Each row below holds a small network's activations on one record, seen along a few directions.
After each row come some of the record's fields: SAL, RESIL, LUBAZ, KOTE, NOTOL, LOV, SARIM, NEME.
A field that a record lacks is written absent.
Other fields move the rows too, some of them a lot.
In the rows, 500 means zero.
Random noise pushes rows far along 13 fixed directions. That doesn't count. These rows show it; they differ only by the noise:
[575 381 596 438 434 596 530 578 588 442 631 606 477 555 527 511 584 474
 405 567 447 459 331 641 594 512 479 669 557 512]
[485 711 533 475 486 607 623 274 356 473 371 359 703 553 547 392 532 459
 446 444 489 715 413 432 546 265 594 392 604 369]
[461 518 560 371 588 480 315 486 497 527 423 485 406 510 505 361 425 536
 613 574 605 391 400 591 397 495 591 533 449 450]
[559 470 375 648 579 356 414 706 621 457 498 359 558 481 635 441 457 615
 215 360 402 468 598 310 686 602 325 580 546 500]
[399 573 598 501 572 354 435 523 647 554 491 460 241 642 521 349 431 750
 569 266 381 495 474 487 487 664 413 517 359 532]
[442 427 298 620 538 460 601 474 563 355 303 576 463 299 526 383 524 625
 497 531 622 549 571 421 434 464 503 448 468 553]
[473 566 576 391 338 448 654 371 621 458 422 759 467 556 384 405 500 667
 524 360 497 578 550 462 410 638 439 408 552 413]
[397 455 530 503 499 486 504 473 506 458 560 615 430 588 512 484 449 576
 536 548 462 478 489 541 536 498 413 585 400 496]
[776 575 749 360 326 708 502 556 600 361 448 732 391 505 449 459 526 490
 442 379 528 532 567 613 393 584 591 510 706 302]
[465 491 397 685 554 515 504 505 490 316 363 596 374 470 577 437 472 609
 494 543 558 455 593 474 492 387 432 545 354 474]
[445 772 553 867 489 622 540 398 492 361 406 600 659 505 596 397 409 436
 408 374 356 648 616 442 591 300 433 558 423 443]
[648 685 593 516 510 477 471 463 703 593 443 576 452 572 579 288 422 433
 349 304 410 484 469 512 499 623 553 587 423 489]
[543 631 526 505 507 538 513 372 503 459 399 602 472 572 588 363 495 471
 446 491 507 457 395 548 504 385 544 567 398 432]
[502 618 486 568 525 487 389 491 582 455 513 637 434 499 556 522 564 341
 556 733 459 325 334 653 541 455 523 620 313 597]
[762 586 574 341 505 522 581 478 608 545 401 472 176 626 542 376 436 571
 417 265 507 588 668 452 399 691 601 425 465 398]

[291 303 275 498 606 388 556 428 371 541 629 470 568 471 629 564 625 434
 517 850 497 353 176 589 651 291 394 655 276 697] => SAL is nute, RESIL is bif, LUBAZ is mepe, KOTE is pero, NOTOL is absent, LOV is absent, SARIM is bel, NEME is val
[443 568 508 246 491 430 329 378 458 640 622 719 652 326 603 477 329 296
 494 538 473 454 479 545 486 570 629 596 539 499] => SAL is nute, RESIL is absent, LUBAZ is absent, KOTE is absent, NOTOL is absent, LOV is absent, SARIM is absent, NEME is absent
[411 542 525 477 519 384 298 548 424 454 562 575 421 450 560 586 411 605
 583 387 424 459 606 424 576 579 474 501 533 452] => SAL is nute, RESIL is turot, LUBAZ is mepe, KOTE is luvuz, NOTOL is lasez, LOV is ter, SARIM is gur, NEME is absent
[397 337 744 324 342 523 589 535 598 541 683 592 609 443 328 496 549 641
 557 272 416 658 411 560 442 690 444 495 824 527] => SAL is tasev, RESIL is sot, LUBAZ is babit, KOTE is pero, NOTOL is absent, LOV is absent, SARIM is tezu, NEME is nutep
[493 342 306 367 486 355 667 444 496 561 486 436 608 691 484 487 612 581
 335 684 605 364 321 412 604 458 380 511 445 458] => SAL is nute, RESIL is turot, LUBAZ is vorut, KOTE is monul, NOTOL is zapo, LOV is filoz, SARIM is bel, NEME is absent
[446 502 337 425 479 495 620 363 556 456 506 654 437 392 513 594 657 354
 626 818 533 498 328 665 476 454 604 494 359 685] => SAL is tasev, RESIL is rop, LUBAZ is vorut, KOTE is monul, NOTOL is lasez, LOV is dal, SARIM is absent, NEME is absent
[273 575 644 371 585 494 327 461 397 493 502 455 500 245 651 333 464 650
 682 217 432 629 314 573 476 379 635 510 687 501] => SAL is nute, RESIL is nikug, LUBAZ is mepe, KOTE is absent, NOTOL is absent, LOV is absent, SARIM is absent, NEME is absent
[551 618 755 339 439 564 259 548 653 662 538 575 679 462 405 348 388 333
 523 468 523 411 361 656 394 630 638 582 664 442] => SAL is nute, RESIL is kad, LUBAZ is absent, KOTE is absent, NOTOL is absent, LOV is absent, SARIM is absent, NEME is absent
[570 433 744 420 456 528 299 759 643 460 549 536 280 598 424 483 504 679
 556 391 494 370 446 657 420 659 442 579 591 426] => SAL is nute, RESIL is rop, LUBAZ is mepe, KOTE is monul, NOTOL is lasez, LOV is dal, SARIM is absent, NEME is absent
[545 544 442 798 585 625 423 631 484 370 445 361 407 454 534 582 497 394
 556 663 526 468 626 512 521 363 517 520 373 560] => SAL is tasev, RESIL is absent, LUBAZ is absent, KOTE is absent, NOTOL is absent, LOV is absent, SARIM is absent, NEME is absent
[427 467 356 634 361 532 542 536 435 225 524 760 678 293 540 699 642 473
 444 691 490 444 504 487 624 339 374 543 598 501] => SAL is nute, RESIL is absent, LUBAZ is absent, KOTE is absent, NOTOL is absent, LOV is absent, SARIM is absent, NEME is absent
[608 770 720 352 407 522 188 513 305 359 511 669 614 452 629 518 441 561
 421 216 397 420 558 474 531 417 471 539 759 162] => SAL is tasev, RESIL is fima, LUBAZ is vorut, KOTE is monul, NOTOL is zapo, LOV is filoz, SARIM is gur, NEME is val
[550 654 486 400 477 467 497 397 434 553 463 332 672 619 553 480 590 427
 384 537 484 450 284 447 617 360 531 472 552 423] => SAL is tasev, RESIL is absent, LUBAZ is absent, KOTE is absent, NOTOL is absent, LOV is absent, SARIM is absent, NEME is absent
[466 662 617 487 488 471 426 478 514 614 551 307 548 723 421 524 482 461
 546 526 421 476 421 488 553 513 475 456 462 473] => SAL is tasev, RESIL is absent, LUBAZ is absent, KOTE is absent, NOTOL is absent, LOV is absent, SARIM is absent, NEME is absent
[483 538 685 390 607 513 344 631 484 520 547 225 197 592 545 500 578 616
 688 431 426 498 322 607 513 508 567 487 511 515] => SAL is nute, RESIL is turot, LUBAZ is mepe, KOTE is pero, NOTOL is absent, LOV is absent, SARIM is bel, NEME is absent
[365 470 524 269 595 453 393 426 195 470 529 522 349 285 671 537 427 632
 683 368 503 552 580 507 409 372 524 467 550 431] => SAL is nute, RESIL is fima, LUBAZ is mepe, KOTE is pero, NOTOL is absent, LOV is absent, SARIM is tezu, NEME is val
[357 667 263 696 481 245 663 374 673 485 542 717 438 511 593 597 552 541
 419 468 275 520 547 409 651 628 300 491 208 723] => SAL is nute, RESIL is rop, LUBAZ is vorut, KOTE is luvuz, NOTOL is lasez, LOV is ter, SARIM is absent, NEME is absent
[426 615 441 716 467 374 540 422 718 589 367 629 542 551 361 353 349 511
 516 465 532 455 666 393 392 650 423 451 296 562] => SAL is tasev, RESIL is absent, LUBAZ is absent, KOTE is absent, NOTOL is absent, LOV is absent, SARIM is absent, NEME is absent
[450 690 568 586 430 560 497 502 560 405 568 514 510 497 445 663 677 401
 648 638 368 549 366 636 568 447 521 452 510 593] => SAL is tasev, RESIL is rop, LUBAZ is vorut, KOTE is monul, NOTOL is gifep, LOV is gol, SARIM is absent, NEME is absent
[429 476 599 535 472 531 628 357 419 533 568 739 316 788 480 474 452 529
 583 515 472 355 474 603 466 412 367 636 177 482] => SAL is nute, RESIL is bif, LUBAZ is babit, KOTE is pero, NOTOL is absent, LOV is absent, SARIM is tezu, NEME is nutep
[442 469 374 663 632 553 436 429 298 520 434 323 594 533 534 516 337 370
 524 680 621 512 652 411 547 338 591 493 388 454] => SAL is nute, RESIL is turot, LUBAZ is mepe, KOTE is pero, NOTOL is absent, LOV is absent, SARIM is gur, NEME is absent
[199 738 621 326 483 456 544 170 397 689 510 566 751 395 434 385 449 405
 812 438 405 683 318 521 416 404 611 376 547 561] => SAL is tasev, RESIL is bif, LUBAZ is babit, KOTE is luvuz, NOTOL is gifep, LOV is vefab, SARIM is tezu, NEME is bome
[483 574 417 501 472 445 673 458 511 468 420 350 346 579 431 567 576 628
 603 483 503 611 616 374 484 534 456 288 458 515] => SAL is tasev, RESIL is kad, LUBAZ is absent, KOTE is absent, NOTOL is absent, LOV is absent, SARIM is absent, NEME is absent
[533 660 572 452 489 496 370 421 363 454 350 526 496 439 548 424 599 561
 545 412 543 382 332 553 413 341 565 459 534 396] => SAL is nute, RESIL is bif, LUBAZ is mepe, KOTE is pero, NOTOL is absent, LOV is absent, SARIM is gur, NEME is val
[379 633 380 497 443 310 672 222 475 644 384 575 724 622 396 432 461 530
 439 437 501 495 492 335 477 502 395 365 390 474] => SAL is nute, RESIL is bif, LUBAZ is babit, KOTE is luvuz, NOTOL is lasez, LOV is ter, SARIM is tezu, NEME is bome
[442 511 634 361 518 327 395 500 570 697 688 534 576 623 570 394 370 538
 409 272 329 456 389 445 650 638 433 630 529 494] => SAL is tasev, RESIL is turot, LUBAZ is mepe, KOTE is luvuz, NOTOL is lasez, LOV is ter, SARIM is bel, NEME is absent
[431 474 464 532 461 469 699 332 452 481 447 724 399 614 511 462 423 585
 553 438 527 512 625 418 503 436 409 504 332 441] => SAL is nute, RESIL is turot, LUBAZ is mepe, KOTE is luvuz, NOTOL is gifep, LOV is vefab, SARIM is tezu, NEME is absent
[722 509 633 638 439 639 498 644 642 467 412 433 467 768 406 438 499 514
 335 480 565 422 516 539 498 519 424 547 502 369] => SAL is nute, RESIL is rop, LUBAZ is mepe, KOTE is luvuz, NOTOL is lasez, LOV is ter, SARIM is absent, NEME is absent
[339 490 450 770 400 404 494 610 658 382 459 592 615 481 359 531 535 676
 477 502 472 436 550 416 531 567 264 483 502 542] => SAL is nute, RESIL is absent, LUBAZ is absent, KOTE is absent, NOTOL is absent, LOV is absent, SARIM is absent, NEME is absent
[411 560 505 540 549 566 565 455 447 515 562 421 582 300 578 533 481 409
 558 403 386 760 546 465 532 471 621 433 584 601] => SAL is nute, RESIL is turot, LUBAZ is babit, KOTE is luvuz, NOTOL is zapo, LOV is gadob, SARIM is bel, NEME is absent
[385 716 419 481 553 409 467 342 269 368 398 615 464 294 744 496 495 576
 578 287 401 559 598 350 551 313 511 424 510 419] => SAL is nute, RESIL is turot, LUBAZ is babit, KOTE is pero, NOTOL is absent, LOV is absent, SARIM is tezu, NEME is absent
[576 546 464 597 414 408 701 426 682 509 204 628 345 709 296 318 373 741
 500 349 676 507 812 328 272 674 368 302 348 384] => SAL is tasev, RESIL is rop, LUBAZ is mepe, KOTE is luvuz, NOTOL is lasez, LOV is ter, SARIM is absent, NEME is absent
[585 589 456 444 487 516 508 420 541 488 439 664 398 327 578 460 435 398
 523 460 525 530 616 499 409 543 646 483 461 525] => SAL is tasev, RESIL is absent, LUBAZ is absent, KOTE is absent, NOTOL is absent, LOV is absent, SARIM is absent, NEME is absent
[291 573 480 484 578 377 397 404 476 619 528 420 563 478 456 478 342 498
 639 487 456 583 582 451 465 595 526 403 450 566] => SAL is tasev, RESIL is rop, LUBAZ is babit, KOTE is pero, NOTOL is absent, LOV is absent, SARIM is absent, NEME is absent
[531 570 518 716 566 579 468 583 550 450 330 334 542 442 494 373 420 549
 483 379 550 624 635 426 443 442 522 429 551 477] => SAL is tasev, RESIL is rop, LUBAZ is mepe, KOTE is luvuz, NOTOL is lasez, LOV is ter, SARIM is absent, NEME is absent
[242 397 476 243 398 546 643 215 392 477 434 751 695 361 351 425 537 525
 734 725 708 598 312 610 339 370 638 415 604 459] => SAL is nute, RESIL is turot, LUBAZ is vorut, KOTE is monul, NOTOL is gifep, LOV is gol, SARIM is bel, NEME is absent
[587 633 349 346 572 377 353 389 496 569 387 704 525 442 675 362 276 372
 377 551 596 351 653 440 449 564 546 557 377 385] => SAL is nute, RESIL is rop, LUBAZ is vorut, KOTE is pero, NOTOL is absent, LOV is absent, SARIM is absent, NEME is absent
[387 551 461 515 456 447 463 588 537 468 619 405 836 191 520 621 624 416
 517 513 348 659 421 428 678 548 547 441 827 625] => SAL is tasev, RESIL is turot, LUBAZ is vorut, KOTE is pero, NOTOL is absent, LOV is absent, SARIM is gur, NEME is absent
[561 454 393 260 441 361 563 431 343 316 533 707 126 602 649 692 569 759
 499 413 465 409 607 423 590 537 438 474 428 351] => SAL is tasev, RESIL is turot, LUBAZ is vorut, KOTE is monul, NOTOL is lasez, LOV is dal, SARIM is gur, NEME is absent

Here are new rows. What are their fields?
[442 209 525 706 457 626 719 479 461 499 556 543 612 654 423 418 427 577
 433 507 566 522 534 488 557 388 362 635 433 472] => SAL is tasev, RESIL is bif, LUBAZ is mepe, KOTE is pero, NOTOL is absent, LOV is absent, SARIM is gur, NEME is val
[394 538 475 486 343 332 525 489 619 559 519 590 734 546 287 549 428 558
 492 524 493 499 652 332 497 705 332 374 595 464] => SAL is tasev, RESIL is absent, LUBAZ is absent, KOTE is absent, NOTOL is absent, LOV is absent, SARIM is absent, NEME is absent
[470 470 536 517 422 600 564 527 413 329 493 473 576 585 454 563 605 627
 464 570 496 536 409 530 556 337 375 501 601 379] => SAL is tasev, RESIL is bif, LUBAZ is vorut, KOTE is monul, NOTOL is lasez, LOV is dal, SARIM is bel, NEME is bome
[377 440 557 551 349 546 666 443 601 332 393 711 509 365 334 461 653 640
 691 516 576 572 382 565 416 464 520 406 628 525] => SAL is tasev, RESIL is turot, LUBAZ is mepe, KOTE is pero, NOTOL is absent, LOV is absent, SARIM is bel, NEME is absent
[603 565 478 676 422 587 559 552 381 291 384 375 632 615 482 601 698 542
 376 528 504 463 470 394 631 244 390 441 612 347] => SAL is tasev, RESIL is turot, LUBAZ is babit, KOTE is monul, NOTOL is lasez, LOV is dal, SARIM is tezu, NEME is absent
[530 819 539 741 442 463 570 267 564 513 242 708 468 770 459 285 376 539
 488 344 491 404 558 436 422 421 424 491 200 356] => SAL is tasev, RESIL is bif, LUBAZ is mepe, KOTE is monul, NOTOL is lasez, LOV is dal, SARIM is gur, NEME is bome
[400 536 605 314 396 458 324 527 423 507 721 694 631 536 417 729 481 408
 595 707 404 370 447 620 569 543 386 578 578 434] => SAL is nute, RESIL is bif, LUBAZ is vorut, KOTE is monul, NOTOL is lasez, LOV is dal, SARIM is tezu, NEME is bome
[702 746 480 779 523 555 309 590 538 490 366 390 699 634 495 508 432 257
 265 629 522 332 610 470 530 446 465 519 419 399] => SAL is nute, RESIL is rop, LUBAZ is babit, KOTE is pero, NOTOL is absent, LOV is absent, SARIM is absent, NEME is absent
[400 317 582 761 353 576 456 617 464 344 551 781 680 597 333 565 376 598
 465 590 563 383 705 466 534 476 271 622 543 366] => SAL is nute, RESIL is turot, LUBAZ is mepe, KOTE is pero, NOTOL is absent, LOV is absent, SARIM is gur, NEME is absent
[507 392 593 683 488 593 498 571 452 496 597 374 555 692 442 547 624 510
 423 563 441 379 288 614 579 380 402 624 419 550] => SAL is tasev, RESIL is bif, LUBAZ is babit, KOTE is pero, NOTOL is absent, LOV is absent, SARIM is gur, NEME is val
[415 667 384 711 372 526 593 499 430 183 444 611 575 244 569 704 725 570
 511 482 374 625 547 401 619 319 406 380 636 525] => SAL is nute, RESIL is absent, LUBAZ is absent, KOTE is absent, NOTOL is absent, LOV is absent, SARIM is absent, NEME is absent
[456 530 682 477 477 581 473 591 583 481 601 411 473 564 500 501 613 576
 512 439 373 560 281 663 554 508 479 559 596 544] => SAL is nute, RESIL is rop, LUBAZ is vorut, KOTE is pero, NOTOL is absent, LOV is absent, SARIM is absent, NEME is absent
[575 453 579 575 373 582 598 520 652 433 539 746 316 507 417 575 584 457
 587 542 477 477 496 628 474 626 557 545 447 581] => SAL is nute, RESIL is turot, LUBAZ is mepe, KOTE is pero, NOTOL is absent, LOV is absent, SARIM is gur, NEME is absent
[563 493 526 361 485 456 479 374 437 638 531 454 541 821 457 506 518 417
 439 629 546 298 284 554 545 475 555 556 360 425] => SAL is tasev, RESIL is turot, LUBAZ is babit, KOTE is monul, NOTOL is lasez, LOV is dal, SARIM is gur, NEME is absent
[504 437 463 641 553 615 571 533 453 481 505 495 410 476 465 548 429 447
 550 600 527 561 705 518 433 463 480 510 394 555] => SAL is nute, RESIL is bif, LUBAZ is vorut, KOTE is pero, NOTOL is absent, LOV is absent, SARIM is tezu, NEME is bome
[566 599 344 574 722 418 256 619 553 573 335 222 303 514 515 466 330 440
 559 673 634 409 742 450 377 631 560 405 291 526] => SAL is nute, RESIL is rop, LUBAZ is vorut, KOTE is pero, NOTOL is absent, LOV is absent, SARIM is absent, NEME is absent
[506 353 484 347 574 405 500 492 643 644 476 572 413 407 516 314 388 557
 506 383 580 467 497 503 406 664 588 563 477 568] => SAL is tasev, RESIL is turot, LUBAZ is vorut, KOTE is luvuz, NOTOL is lasez, LOV is ter, SARIM is tezu, NEME is absent
[581 571 651 514 504 530 313 759 626 488 595 385 447 417 473 627 573 463
 539 471 378 488 504 571 527 637 491 510 638 560] => SAL is nute, RESIL is turot, LUBAZ is vorut, KOTE is luvuz, NOTOL is lasez, LOV is ter, SARIM is tezu, NEME is absent
[521 566 654 578 394 673 540 538 571 324 480 683 294 542 372 606 584 555
 650 584 490 512 491 704 382 503 462 486 438 484] => SAL is nute, RESIL is bif, LUBAZ is vorut, KOTE is luvuz, NOTOL is lasez, LOV is ter, SARIM is bel, NEME is bome
